These are the activations of a small neural network, seen along a few directions. Each row is one input.
Each table varies a few parts of the input and shows all the possible inputs, shuffled.
A made-up example of a description, with smaller parts first: one of 8 places around a ring, together with either a single point or one of 11 places along a line or (one of 3 separate values, together with one of 4 places along a line).
Shared parts are said once, and a part with two or three values counts as separate values.

Other details of the inputs shift rows strongly along two fixed directions, in all tables alike. That doesn't count.

A family of inputs:
R1: [-10  20  -3   4 -32   3  -8  10 -19   6 -12  19]
R2: [ 12 -31 -31  42  17   1   9 -16  18 -10  36  41]
R3: [  9 -12 -11  35  -6   1  13 -17  17 -19   7  31]
R4: [ 16 -26   6 -30  44   7  14 -15  38  -8  -6 -40]
R5: [ 14  -4 -16  36  -1  18  37  -5   5  -6  19  28]
R6: [ 22 -20  16 -12  42  20   0 -21  34  -9 -24 -39]
R7: [  8  -5 -19  42 -18   3  11 -10   1 -15  17  52]
R8: [ 19 -16 -20  42   8   6  20 -27  33 -22  20  34]
R9: [ -7  12  40 -66   6 -23 -21  15 -40  28 -19 -48]
R10: [-29   6  -1   5 -26 -12 -18  17 -14   1  -8  13]
R11: [ 17  -5 -10  11   8  18  30  -9   6  -4   5  13]
R12: [-19   6  23 -45 -24 -22 -17  21 -11   4 -24 -31]
R13: [ 26 -15   4 -15  23   9   3 -16  21  -6   3 -16]
R14: [  4 -10  -2  -8  29  11   6 -11  28 -10  -9 -24]
R15: [  4   8 -25  47 -14  11   3 -12   6 -14  17  48]
R16: [ 22 -12 -17   9  18  17  24 -20  21  -5  14  13]
R17: [ 23 -10  -8  -7  38  30  14 -22  25  -2  -4 -18]
R18: [  0 -24 -15  23   0  -7  -5  -1  -2  -5  19  30]
R19: [ -7  32  16 -41 -24   2 -14  19 -21  17 -20 -32]
R20: [ -5  14   9  -4 -17  -5 -19  -1   6  -4 -13  -8]
R21: [-43  26  -7   3 -59 -29 -31  33 -39   9  -8  39]
R22: [-17  25  18   5 -41 -32 -11  18 -24   3   8  -7]
R23: [ 15 -32 -10 -17  46   3  11 -15  29  -3   8 -11]
R24: [  1  10  37 -72  19 -20 -18   8 -27  29 -11 -56]
R25: [ -7  -5  27 -62  12 -10 -47  18  -8  19 -20 -62]
R26: [-14  27  -1   4  -9 -13 -10   5 -35  15   8  17]
R27: [ 12 -34  10 -44  47   1   0  -7  19   3 -13 -39]
R28: [ 23  -6   3 -11  22  19  26  -5  16   4   9 -24]
R29: [ 11  -7 -10  28  42  14  19 -21  -4   3  10  20]
R30: [ 13 -34   4 -27  47   5   7 -14  33  -4   2 -37]
R31: [-18  39  -7  18 -50   0   0  23 -26   9   7  24]
R32: [ -6  17  26 -36 -20  -5 -33  16 -18   8 -29 -28]
R33: [  3  -2  -7  63  10   8  20 -13   7 -15  12  20]
R34: [-24  41   3  12 -60  -4  -6  33 -38  12  -5  22]
R35: [ -4  12  10 -26 -29  -7  -7  12 -20   9 -12  -3]
R36: [  9 -21  -2   1  42  20  14 -15  32 -13 -15 -20]
R37: [  3 -21   8 -29  43  10  -7  -8  26  -1 -11 -46]
R38: [-21  21  10  30 -48 -29  -3  17 -30  -3   8  19]
R39: [ -2 -13 -20   8  24   6   1  -9  17  -4   6  12]
R40: [  2 -23 -24  43  15   9  -3  -8   8  -7  15  35]
R41: [  2  14 -28  50 -17  20  25  -3  -5  -6   9  51]
R42: [-36  47   9  29 -68 -32 -23  28 -41   3   5  17]
R43: [-17 -10  -8  10 -18 -15  -1   7  -5  -5   7  21]
R44: [ -1  23  18 -48 -25  -7  -6  20 -18  16 -11 -29]
Description of these inputs: one of 4 places along a line, together with either one of 2 separate values or one of 9 places along a line.
Question: The inputs of R43 and R10 match in every part but the place on the line of 4. If R35 is changed in the same way as R43 into R10, which row does it become?
Answer: R1
Question: Start at R28 and move only the place on the line of 9, one step at a time. The first step leads to R44. Which rows follow, in order?
Answer: R16, R13, R8, R4, R30, R23, R2
Question: Change only the place on the line of 4 in R3. List by row number the other rows that result.
Answer: R6, R8, R20
Question: Change only the choice among 2 separate values in R33. List by row number the other rows that result.
Answer: R29

A family of inputs:
R45: [-36   9  10  16 -40 -61 -34  23 -38   8  23  20]
R46: [ 37 -24   8 -57  72  19  22 -22  11  24   9 -44]
R47: [ -6 -18 -13  39 -24  -8   1 -10  39 -34   7  21]
R48: [ -8 -11  30 -83  33 -17 -20  17 -22  34  -8 -65]
R49: [ 34   1  -7  30  41  56  61 -26  27 -10   1 -19]
R50: [ -9  16  45 -75   7 -13 -12  31 -40  31 -22 -65]
R51: [ 49 -26 -20  14  72  36  61 -42  17   0  27  13]
R52: [  4 -15 -23  86  44  17  32 -30   9 -15  28  49]
R53: [-56  42  -6  38 -65 -45 -38  33 -58  15  16  52]
R54: [  8 -25  16 -55  36  -6 -31  -7   3  13 -18 -41]
R55: [ 19   3 -24  46  18  27  49 -11  10  -3  14  25]
R56: [-39  10 -27   3 -68 -30 -18  29 -26   3   4  59]
R57: [ -9 -30  -7  29   9 -29  -7 -10  13 -22  23  23]
R58: [ -7  -2 -27  29   0  -4  18   5 -19  12  34  39]
R59: [-19  17 -10  82 -45 -24  10   0 -25 -19  27  57]
R60: [-10   4  -6  20  -9  17  -6  -2  30 -20 -14   0]
R61: [-30   7  14 -22   5 -33 -42  19 -35  15  -2 -20]
R62: [ -5 -21  20 -43  30   5 -26   0  29  -4 -33 -54]
R63: [-43  39  18  37 -76 -58 -24  31 -58   7  12  35]
R64: [ 36 -26   0  57  59  19  44 -43  47 -24  13 -16]
R65: [-12  -4  21 -49  -3  -1 -36  14  20  -7 -48 -57]
R66: [-12 -31 -35  72 -15 -23   4 -19  28 -35  29  71]
R67: [-57  58  13  27 -81 -36 -34  35 -66  13  -8  31]
R68: [ 13 -19 -41  12   9   5  24 -15   4  -2  35  61]
R69: [  7  -1  16 -73  20 -13 -10  10 -24  37   6 -31]
R70: [ 20 -50 -21 -15  68  14  27 -26  32  -2  10  -9]
R71: [-12 -15  27 -28 -15 -24 -30   9  18  -9 -12 -36]
R72: [ 41 -12   2 -23  55  35  44 -27  11   7   6 -23]
R73: [ 16 -11 -33  66  30  34  55 -23  10  -9  32  48]
R74: [-13  23  32 -88 -36  -2 -28  40  -3  15 -44 -69]
R75: [ 13 -22   0 -14  47   0 -15 -13  -7   9  15 -13]
R76: [-29  34  -1  10 -54 -32 -39  27 -58  22  13  37]
R77: [ -3  -9 -16 -12 -18  13   9   8  25  -8  -9   6]
R78: [ -6  -3  -7 -55 -29 -13 -13  13 -10  12  -5  11]
R79: [ -5 -12  32 -85   1 -16 -53  15  -3  13 -42 -56]
R80: [ 19 -24 -30  37  13  20   5 -16  33 -18   9  42]
R81: [ 20  23 -37  58 -14  26  52 -14  -6  -5  33  71]
R82: [ 30  36  20 -31   0  32  32   0  -3  14 -16 -38]
R83: [-53  16  -9   9 -53 -42 -46  27 -42   2  -1  38]
R84: [-10  -7   3 -41 -16  -2  -8  23   3   4 -14 -13]
R85: [ 28 -33 -26  21  24  36  10 -30  51 -25  -5  11]
R86: [ 13 -33  29 -14  62 -11  -1 -19  22   1  11 -56]
R87: [ 37 -21  26 -23  79  23   6 -22   9   8  -9 -50]
R88: [-26  43  -5  52 -43 -10  -5  16 -30  -3  -3  32]
R89: [  8  -2   3 -65 -16   3  -6  11   0  11 -12 -17]
R90: [ 21  14  22  -7  19  18   3  -7   0   8 -19 -30]
R91: [-12 -31 -39  57  13  -1   1 -16  30 -22   8  56]
R92: [  9   8  -3 -51 -31   8  -2  14  12   5 -15  -4]
R93: [ 47 -21  -2 -53  48  48  31 -25  55  -6 -14 -47]
R94: [-23  60  55 -14 -74 -28 -25  34 -40   3 -30 -50]
R95: [  7  28  21  16  16  28   9  -4   6  -5 -26 -45]
R96: [ 10  43   2  47 -33  23  13  -4 -15  -2  -6  17]
R97: [ 17   1 -17  63  13  24  23 -21  -2  -7  19  47]
R98: [  2  15   3  -8 -31  12 -20   7  12  -5 -21  -4]
R99: [-14   8   7  16 -49 -16 -14  10  15 -24  -6  -2]
Question: The inputs of R98 and R99 match in every part but one. If R97 is changed in the same way as R98 into R99, which row does it become?
Answer: R59
Question: Describe the family of inputs behind these rows.
Answer: one of 5 places along a line, together with one of 11 places around a ring
Question: Start at R73 and move only the place on the ring of 11, one step at a time. The first step leads to R50. Which rows follow, in order?
Answer: R58, R48, R70, R56, R84, R77, R74, R49, R55
Question: Change only the place on the line of 5 in R48. List by row number the other rows that result.
Answer: R45, R61, R69, R75
Question: Start at R53 and move only the place on the ring of 11, one step at a time. The first step leads to R52. Which rows follow, in order?
Answer: R67, R88, R95, R60, R65, R62, R91, R83, R61
